Each row below holds a small network's activations on one input, seen along a few directions.
In each table, some parts of the input vary, and every possible input appears once, in random order.
Descriptions start from the smaller parts, as in this example, which fits no table here: one of 8 places around a ring, together with either a single point or one of 9 places along a line or (one of 2 separate values, together with one of 6 places along a line).
Shared parts are said once, and a part with two or three values counts as separate values.

Other details of the inputs shift rows strongly along two fixed directions, in all tables alike. That doesn't count.

A family of inputs:
r1: -18 -169 -152 -344 0 191 36 173 -63 -14 24 248 365 91 89
r2: -226 65 47 -260 258 184 156 341 -38 28 190 472 309 -43 112
r3: -96 323 74 323 347 -419 -93 -21 115 -42 160 123 -122 -45 90
r4: 175 -308 -144 -256 -383 268 75 4 -105 -58 -38 -191 135 86 20
r5: -233 450 49 399 560 -415 -45 72 81 155 188 274 -74 -23 19
r6: 75 367 107 442 453 -395 -119 -401 184 -30 -186 58 -414 -25 21
r7: -178 68 9 -210 111 202 169 212 -54 107 125 222 156 1 53
r8: 5 245 -111 621 380 -406 -153 -193 103 241 53 2 -218 261 33
r9: 147 -45 -3 346 -68 -327 -191 -270 77 49 -251 -284 -344 18 -114
r10: 258 -140 -55 252 -337 -157 -125 -277 11 -126 -198 -509 -259 43 -82
r11: -95 204 -82 427 575 -373 -142 56 76 147 151 383 62 190 71
r12: 58 207 -155 625 163 -440 -187 -232 113 232 -15 -238 -299 58 -73
r13: 250 172 -86 208 -307 130 104 -433 54 54 -97 -505 -361 -96 -126
r14: 178 -228 166 -217 -587 307 112 -182 -23 -73 -211 -449 -239 15 -70
r15: 202 2 -86 487 -111 -320 -166 -335 57 -12 -5 -373 -267 131 -4
r16: 172 44 20 291 -411 60 50 -301 106 20 -12 -468 -350 65 19
r17: -199 324 226 297 578 -490 -115 31 100 5 -11 336 -138 -26 39
r18: -183 77 39 -206 117 202 130 220 -57 109 182 204 156 -5 -14
r19: -275 74 93 -228 238 131 100 360 -85 -6 285 422 333 -147 -14
r20: -72 -223 37 -353 48 72 24 257 -156 -64 -93 192 263 -65 -167
r21: -104 125 77 302 620 -424 -188 6 50 81 -57 417 -49 208 51
r22: -108 -191 85 -221 170 20 -25 199 -141 -22 -44 255 228 5 -120
r23: -265 18 194 -398 293 21 8 363 -51 -23 29 436 219 -237 -49
r24: 140 -85 -33 -146 -645 428 206 -192 14 97 -114 -488 -135 42 -12
r25: -123 -111 185 -403 40 229 133 191 -61 -49 -79 254 123 -19 57
r26: 10 -203 -92 -123 -174 176 45 133 -131 16 99 -39 235 -17 -122
r27: 2 10 26 -431 109 254 75 79 -54 -225 -35 213 162 -243 -12
r28: 84 -168 68 -340 -422 360 93 -51 19 -144 -146 -177 -19 1 105
r29: 93 -211 -189 -233 -396 377 135 -3 -90 154 -91 -193 172 122 -60
r30: -26 -94 96 -305 -199 145 -8 137 -24 -138 -1 -69 32 -240 -26
r31: -180 -38 243 -275 134 82 49 197 -85 -58 26 241 128 -100 -46
r32: 175 -35 -24 333 -76 -200 -120 -374 119 73 -345 -172 -304 249 57
r33: 138 161 52 377 -101 -202 -68 -311 153 -23 30 -309 -375 99 124
r34: -21 -50 26 -292 -222 144 35 148 -17 -85 116 -71 79 -244 -37
r35: -160 291 162 291 588 -365 -156 -3 147 -50 82 349 -138 88 208
r36: 173 -300 -118 -259 -391 255 36 20 -103 -63 12 -222 133 74 -51
r37: 99 160 -141 651 123 -456 -210 -237 155 138 -9 -191 -277 37 -37
r38: -125 -152 -45 -319 333 65 -25 318 -114 -76 11 495 364 68 110
r39: 250 -390 -18 -176 -555 261 71 -191 -86 -29 -327 -391 -129 125 -72
r40: 72 -212 -156 -218 -389 269 121 112 -170 68 -1 -295 159 -53 -229
r41: 260 -118 -156 249 -372 -155 -142 -264 59 -20 -76 -513 -236 -28 -77
r42: -39 -168 -107 -315 8 72 22 279 -139 -101 114 143 354 -82 -86
r43: -108 143 -26 -399 365 149 92 195 -38 -143 169 469 298 -237 9
r44: -47 307 183 563 353 -489 -208 -245 149 -61 34 -20 -350 42 142
r45: -14 114 -58 298 406 -322 -203 -117 113 7 -120 273 -45 220 202
r46: 252 -165 -83 218 -350 -145 -192 -267 47 -79 -205 -497 -282 -29 -75
r47: -231 -55 -81 -213 310 93 39 368 -178 132 220 376 419 -5 -115
r48: 163 -43 -72 -291 -391 455 215 -98 -43 -94 -17 -216 28 -238 -139
r49: 186 60 -130 555 -130 -303 -94 -271 82 62 -49 -378 -244 73 -79
r50: -120 -47 129 -363 -6 128 58 273 -84 -188 56 140 200 -193 -22
r51: 21 2 -9 -99 -400 201 96 -10 -26 103 29 -347 -105 -189 -135
r52: 129 -356 -25 -252 -380 223 -19 27 -152 -150 -71 -242 113 -18 -104
r53: -94 -50 43 -364 -4 230 139 214 -45 -82 131 201 206 -39 127
r54: -156 24 99 -230 87 79 51 207 -62 -92 232 187 203 -124 28
r55: -135 234 -134 392 596 -339 -83 40 39 247 91 356 40 224 107
r56: 212 9 -162 516 -133 -191 -56 -324 101 114 -102 -296 -266 223 66
r57: -107 418 77 649 346 -431 -102 -220 124 176 141 -51 -332 68 50
r58: 201 -229 64 -196 -602 324 104 -185 -4 -163 -180 -466 -213 8 74
r59: 176 -127 -27 -109 -679 403 187 -201 57 2 -103 -445 -127 25 26
r60: -257 108 56 -244 236 89 120 399 -63 -27 240 403 337 -193 -41
r61: 156 -131 -11 -110 -701 296 108 -92 0 -18 -23 -538 -147 -229 -132
r62: -138 -80 161 -429 19 253 113 147 0 -36 -126 283 139 5 72
r63: -214 81 40 -365 258 147 87 273 23 -38 148 484 317 -13 185
r64: -131 -141 -12 -317 334 63 -61 336 -110 -80 70 469 358 58 36
r65: -38 177 -148 399 363 -273 -100 -82 127 165 2 262 34 216 139
Description of these inputs: one of 5 places along a line, together with either a single point or (one of 2 separate values, together with one of 6 places along a line).
- Changing only the place on the line of 5 turns r52 into r26. The same change can be made to r46. Which row results? => r37
- Changing only the place on the line of 5 turns r49 into r20. The same change can be made to r56. Which row results? => r39
- A walk changes only the place on the line of 5. It starts at r25 and steps to r58. List the rest of the walk in order. => r53, r2, r7
- Which other rows does r53 become when the choice among 2 separate values takes its other values? List them by row number. => r4
- A walk changes only the place on the line of 6. It starts at r59 and steps to r2. List the rest of the walk in order. => r16, r19, r60, r61

A family of inputs:
r66: -27 152 220 -45 -45 126 125 -108 119 -23 -9 1 -189 -14 158
r67: 125 94 119 18 -110 -127 -64 -138 151 -336 34 -147 -171 -188 176
r68: 44 230 27 124 -343 170 121 -235 112 -3 86 -344 -278 -65 94
r69: 232 -26 233 -53 -518 195 53 -461 88 -138 -378 -535 -492 -73 -26
r70: 43 -438 -203 -461 -468 402 67 317 -298 89 2 -196 399 -84 -294
r71: -9 327 -230 905 619 -680 -236 -206 121 283 123 123 -165 240 43
r72: 105 -347 -116 -299 -326 349 97 100 -114 84 -130 -21 238 235 16
r73: 339 -347 -99 361 -618 -90 -78 -406 -25 58 -361 -787 -390 188 -177
r74: -36 173 -163 525 853 -700 -423 33 111 -86 143 537 112 242 250
r75: 115 -255 -61 -45 15 -11 -69 -88 -15 35 -320 33 -17 196 -21
r76: -217 165 56 -262 20 200 171 230 -25 -32 287 188 176 -301 -83
r77: -293 144 167 -361 262 102 111 397 -52 -34 245 303 229 -348 -142
r78: -409 -33 283 -823 309 322 198 615 -212 -105 156 654 462 -347 -114
r79: -12 162 -235 415 349 -258 -73 -50 38 209 121 192 88 320 121
- Describe the family of inputs behind these rows. => one of 2 separate values, together with either a single point or one of 6 places around a ring
- Changing only the choice among 2 separate values turns r70 into r77. The same change can be made to r71. Which row results? => r76

A family of inputs:
r80: 122 -59 -103 285 -168 -145 -109 -176 11 82 -29 -317 -160 111 -46
r81: -5 -36 -78 89 306 -194 -142 48 1 -20 -42 267 109 86 33
r82: 196 -21 -116 453 -199 -253 -126 -304 69 46 -39 -421 -287 174 18
r83: -175 52 140 -242 125 118 86 220 -14 -78 115 271 173 -90 71
r84: -115 55 -14 137 452 -302 -147 116 -27 80 18 316 97 123 8
r85: -148 81 -33 192 415 -246 -75 141 -4 162 53 325 122 117 -21
r86: 124 -50 18 -227 -493 362 179 -105 -5 -72 12 -333 -82 -96 -13
r87: 0 315 -125 699 490 -495 -187 -241 159 208 35 94 -223 227 112
r88: 299 -31 -89 581 -297 -298 -173 -464 115 6 -157 -599 -455 232 44
r89: -193 -259 -18 -541 113 278 107 475 -219 39 44 454 528 3 -90
r90: -48 -129 -147 -182 66 85 -10 203 -103 23 87 174 306 -45 -90
r91: -151 334 141 383 389 -332 -55 -65 125 86 43 153 -216 -19 37
r92: 85 -32 74 -85 -374 136 68 -83 -1 -93 38 -340 -147 -116 -6
r93: 116 -339 -174 -439 -499 499 182 113 -155 -6 16 -176 272 21 -66
r94: -174 29 130 -340 175 107 53 273 -50 -115 154 291 208 -129 62
r95: -123 316 126 342 418 -371 -100 -61 109 42 61 118 -224 -52 35
r96: 238 -268 -149 -39 -478 164 18 -147 -74 13 -145 -438 -40 -5 -187
r97: 244 -107 -154 204 -320 44 -1 -289 26 20 -124 -378 -181 193 48
r98: -89 -52 -139 -113 245 -31 -28 234 -66 -11 145 330 335 0 -6
r99: 16 -124 35 -420 -289 344 156 128 -100 -103 -7 -98 114 -256 -161
r100: 66 -36 71 -102 -361 162 61 -65 -21 -51 18 -342 -147 -145 -60
r101: -228 -204 -10 -456 304 166 37 471 -153 5 72 610 510 49 15
r102: -99 218 44 71 271 -127 -29 61 48 -30 122 184 3 -167 3
r103: -139 308 174 356 393 -342 -67 -94 122 42 -7 173 -216 12 74
r104: -154 93 -58 211 396 -228 -87 149 3 150 116 322 144 111 22
r105: 44 -121 49 -401 -297 319 126 94 -62 -192 27 -84 124 -196 -27
r106: 199 -255 -156 -102 -539 194 16 -113 1 40 -198 -402 -44 59 -21
r107: -248 35 178 -378 372 45 7 325 -39 -101 111 494 249 -127 64
r108: 175 41 13 90 -358 44 36 -223 68 -114 -8 -392 -226 -131 -18
r109: -15 363 119 527 490 -520 -197 -260 217 -46 -42 142 -340 12 145
r110: 85 -373 -139 -551 -454 552 201 177 -195 45 -54 -138 303 -28 -174
r111: 163 -123 -105 238 -346 -14 -10 -182 13 60 -48 -359 -122 151 -10
r112: -130 217 103 55 411 -201 -40 54 38 -46 31 303 -4 -123 12
r113: 13 138 -114 425 413 -412 -190 -94 90 3 21 175 -32 144 97
r114: 50 -74 26 -350 -447 445 193 10 -55 -35 19 -244 14 -152 -73
r115: 207 138 149 548 -269 -252 -88 -534 203 -19 -211 -525 -620 92 89
r116: 153 -98 27 -192 -614 272 95 -160 50 -55 -166 -458 -202 -130 -2
r117: -57 144 -50 411 421 -431 -189 -43 51 142 21 133 -86 144 -2
r118: 141 -204 -81 50 -331 94 15 -82 -28 5 -83 -258 -16 148 3
r119: -26 -108 99 -376 -371 362 176 146 -62 -81 81 -100 115 -151 -35
r120: 112 -230 -104 -138 -185 111 -7 8 -104 -25 -116 -101 121 13 -124
r121: 174 295 96 760 -188 -363 -104 -532 228 77 -93 -564 -656 58 45
r122: 135 -66 68 -199 -463 314 158 -188 -18 -58 -142 -364 -174 -83 -75
r123: -165 99 127 -272 286 105 66 152 19 -58 48 393 140 -66 94
r124: -266 66 160 -363 373 48 45 346 -86 -56 114 463 256 -158 -6
r125: -102 103 -66 131 472 -193 -63 66 -5 123 0 372 117 148 46
r126: -141 -164 -66 -426 267 221 58 335 -124 9 31 512 431 66 51
r127: -85 -9 -14 92 401 -250 -161 112 -5 22 -1 320 92 142 65
r128: -156 228 81 -35 289 -3 67 75 36 54 76 253 5 -83 3
r129: 76 -96 54 -362 -411 412 183 -27 -29 -120 -16 -208 13 -93 16
- Changing only one part turns r101 into r115. The same change can be made to r82. Which row results? => r92
- Changing only one part turns r98 into r108. The same change can be made to r117. Which row results? => r95
- Describe the family of inputs behind these rows. => one of 2 separate values, together with either a single point or (one of 4 places along a line, together with one of 6 places around a ring)
- Which other rows does r101 become when the place on the ring of 6 takes its other values? List them by row number. => r85, r89, r104, r111, r118
- Which other rows does r114 become when the place on the line of 4 takes its other values? List them by row number. => r100, r102, r121
- Which other rows does r113 become when the choice among 2 separate values takes its other values? List them by row number. => r105
- Which other rows does r122 become when the choice among 2 separate values takes its other values? List them by row number. => r125
